A small network was shown many inputs. Here are its activations along a few directions, one row for each input.
Each table varies a few parts of the input and shows all the possible inputs, shuffled.
A made-up example of a description, with smaller parts first: ring(5) and (point or (values(2) and line(4)) or line(9)).
Shared parts are said once, and a part with two or three values counts as separate values.

Other details of the inputs shift rows strongly along three fixed directions, in all tables alike. That doesn't count.
To show where, the next rows are all for the same input, with only those details redrawn:
[15,-24,8,3,15,-31,-10,-17,-31,-15,-26,-33]
[14,-23,7,5,17,-30,-12,-14,-29,-14,-26,-32]
[-7,-9,3,-10,-5,-13,11,4,-43,32,-12,-31]
[9,-15,11,-15,-1,-23,8,-11,-44,6,-19,-36]
[-6,33,-21,0,-29,15,1,26,0,32,11,22]
[48,41,3,-44,-52,5,15,-14,-9,-28,8,19]
[-38,-22,-28,66,42,-14,-40,31,4,37,-19,-8]
[16,31,-22,14,-17,7,-21,12,22,-12,4,34]

Rows:
x1: [23,-27,0,8,43,-28,-11,-38,14,-85,-26,-2]
x2: [-53,-12,-28,56,30,3,-22,44,1,67,-8,-12]
x3: [-23,-16,-3,-25,6,-4,40,-7,-35,5,-15,-31]
x4: [17,18,-8,21,-5,16,-27,-1,46,-37,11,25]
x5: [-32,29,-13,-6,-34,47,15,33,17,51,33,10]
x6: [7,-41,14,-6,42,-31,10,-34,-13,-48,-23,-21]
x7: [-7,-28,34,-23,0,2,19,-15,-20,18,6,-38]
x8: [24,6,5,26,7,7,-35,-11,56,-46,13,35]
x9: [5,-1,18,-40,-28,8,34,-14,-39,11,1,-45]
x10: [21,-9,40,-48,-17,-14,28,-24,-37,13,2,-21]
x11: [-36,-29,-6,59,46,-7,-36,21,16,30,-8,-8]
x12: [47,39,0,-35,-45,4,7,-13,-2,-32,6,22]
x13: [-2,27,-6,-28,-22,24,32,5,26,-6,27,51]
x14: [-25,27,-19,0,-31,44,9,28,17,36,23,5]
x15: [42,30,-1,-12,-25,-1,-13,-10,18,-38,7,34]
x16: [-37,-29,-6,57,47,-18,-38,25,10,47,-7,6]
x17: [2,19,-3,8,-10,10,-10,13,19,16,13,27]
x18: [13,-31,38,-16,14,-21,5,-26,-24,-7,-9,-30]
x19: [-39,23,-15,-18,-15,30,39,29,11,50,31,42]
x20: [5,-7,32,-43,-24,5,33,-16,-33,16,9,-33]
x21: [32,-18,14,14,23,-20,-29,-27,11,-59,-18,-12]
x22: [16,-24,18,-8,11,-19,0,-24,-29,-23,-22,-45]
x23: [-47,-40,-20,54,65,-13,-18,15,22,3,-16,3]
x24: [-34,1,13,-33,-25,3,39,23,-55,93,12,-21]
x25: [-12,15,0,-3,-21,32,4,14,24,20,25,11]
x26: [9,33,-25,-17,-18,19,19,-4,23,-38,7,36]
x27: [25,23,-11,20,-3,4,-31,1,40,-32,5,35]
x28: [9,10,-23,19,18,4,-15,-7,49,-63,-2,41]
What is each input in this table made of?
> line(4) and (values(2) or line(5))
Changing only the line(4) part turns x13 into x3. The same change can be made to x8. Which row results?
> x9
A walk changes only the line(5) part. It starts at x24 and steps to x17. List the rest of the walk in order.
> x11, x20, x25

Rows:
x29: [-46,-27,-2,19,35,0,15,18,-19,43,-8,-32]
x30: [23,41,-13,17,-14,8,-31,14,35,-21,5,45]
x31: [39,9,-9,-3,-5,-1,-15,-24,42,-78,0,38]
x32: [7,-2,-14,56,35,-18,-55,10,25,-31,-22,16]
x33: [23,-33,21,22,36,-35,-29,-28,-13,-35,-36,-45]
x34: [26,8,22,-15,-12,-2,0,-17,-11,-5,-8,-21]
x35: [24,40,-8,17,-13,14,-30,14,46,-4,12,45]
x36: [53,39,12,-64,-73,11,25,-20,-18,-25,22,15]
x37: [-20,-26,16,-10,20,-12,29,-7,-35,21,-11,-33]
x38: [-31,40,-31,-4,-40,45,18,42,35,41,38,57]
x39: [23,5,42,-73,-28,5,54,-34,-39,-17,8,-31]
x40: [13,4,5,-17,-16,-11,2,1,-30,6,-2,-4]
x41: [-41,-19,-3,6,-6,0,10,27,-39,86,4,-34]
x42: [20,-49,24,4,39,-30,-12,-39,-4,-66,-25,-39]
x43: [9,-31,46,-65,-10,-24,53,-37,-64,-2,-7,-49]
x44: [-1,45,-11,-42,-51,31,41,13,5,21,30,46]
x45: [28,-23,40,-32,5,-34,13,-28,-54,-5,-25,-53]
x46: [-19,50,-29,9,-39,33,-6,51,26,66,35,55]
x47: [-35,58,-39,-3,-27,49,22,43,31,51,31,48]
x48: [0,-18,19,-27,-17,-12,22,-12,-56,24,-10,-55]
x49: [-6,-49,22,-7,25,-26,9,-22,-25,-17,-16,-40]
x50: [-56,-17,-22,50,18,8,-19,42,-7,82,0,-24]
x51: [33,-50,8,61,60,-40,-69,-36,26,-67,-37,-31]
x52: [-42,-33,-3,49,54,-12,-14,15,7,20,-10,-12]
x53: [69,31,7,-33,-45,1,-7,-35,5,-80,2,15]
x54: [21,-6,14,-51,-11,-16,36,-33,-31,-20,-8,-12]
x55: [23,-20,16,-16,10,-18,9,-30,-7,-43,-12,-3]
x56: [14,46,-20,18,-23,20,-24,16,30,-19,7,38]
x57: [-46,-4,-1,8,-1,4,13,32,-42,82,-5,-39]
x58: [28,42,-5,-67,-56,25,44,-11,2,-22,20,20]
x59: [-64,-27,-2,-8,7,14,38,29,-40,83,3,-40]
x60: [42,10,10,-5,0,-2,-19,-32,41,-79,7,43]
x61: [9,-24,6,12,21,-7,-21,-18,24,-45,-4,7]
x62: [45,24,1,-24,-6,-6,7,-34,21,-70,-4,27]
x63: [-52,-21,3,-8,16,-2,41,16,-47,72,-6,-35]
x64: [-16,-34,31,-38,3,-3,34,-16,-44,17,-4,-51]
x65: [24,51,12,-58,-54,33,44,-8,7,-16,32,26]
x66: [-5,52,-1,-29,-41,40,28,15,22,18,39,50]
x67: [9,31,-30,55,4,14,-58,31,71,1,18,67]
x68: [-7,-24,-8,16,27,-6,-7,-4,9,-21,-13,-12]
x69: [-37,-40,-32,109,67,-15,-82,30,47,24,-13,5]
x70: [-53,3,-49,76,17,14,-47,56,28,57,10,29]
x71: [0,14,-37,28,6,10,-26,10,58,-33,6,51]
x72: [-34,-15,1,0,0,-9,10,27,-47,75,-2,-28]
x73: [7,-48,-5,63,82,-35,-48,-25,29,-73,-41,-18]
What is each input in this table made of?
> ring(5) and (line(4) or line(5))
Changing only the ring(5) part turns x55 into x38. The same change can be made to x54. Which row results?
> x71
A walk changes only the line(4) part. It starts at x70 and steps to x36. List the rest of the walk in order.
> x41, x69
List by row number the other rows that have the ring(5) part in common with x52.
> x30, x32, x35, x37, x45, x62, x63, x66
Change only the line(4) part in x48. List by row number the other rows that result.
> x50, x51, x53
A walk changes only the line(5) part. It starts at x58 and steps to x68. List the rest of the walk in order.
> x59, x42, x64
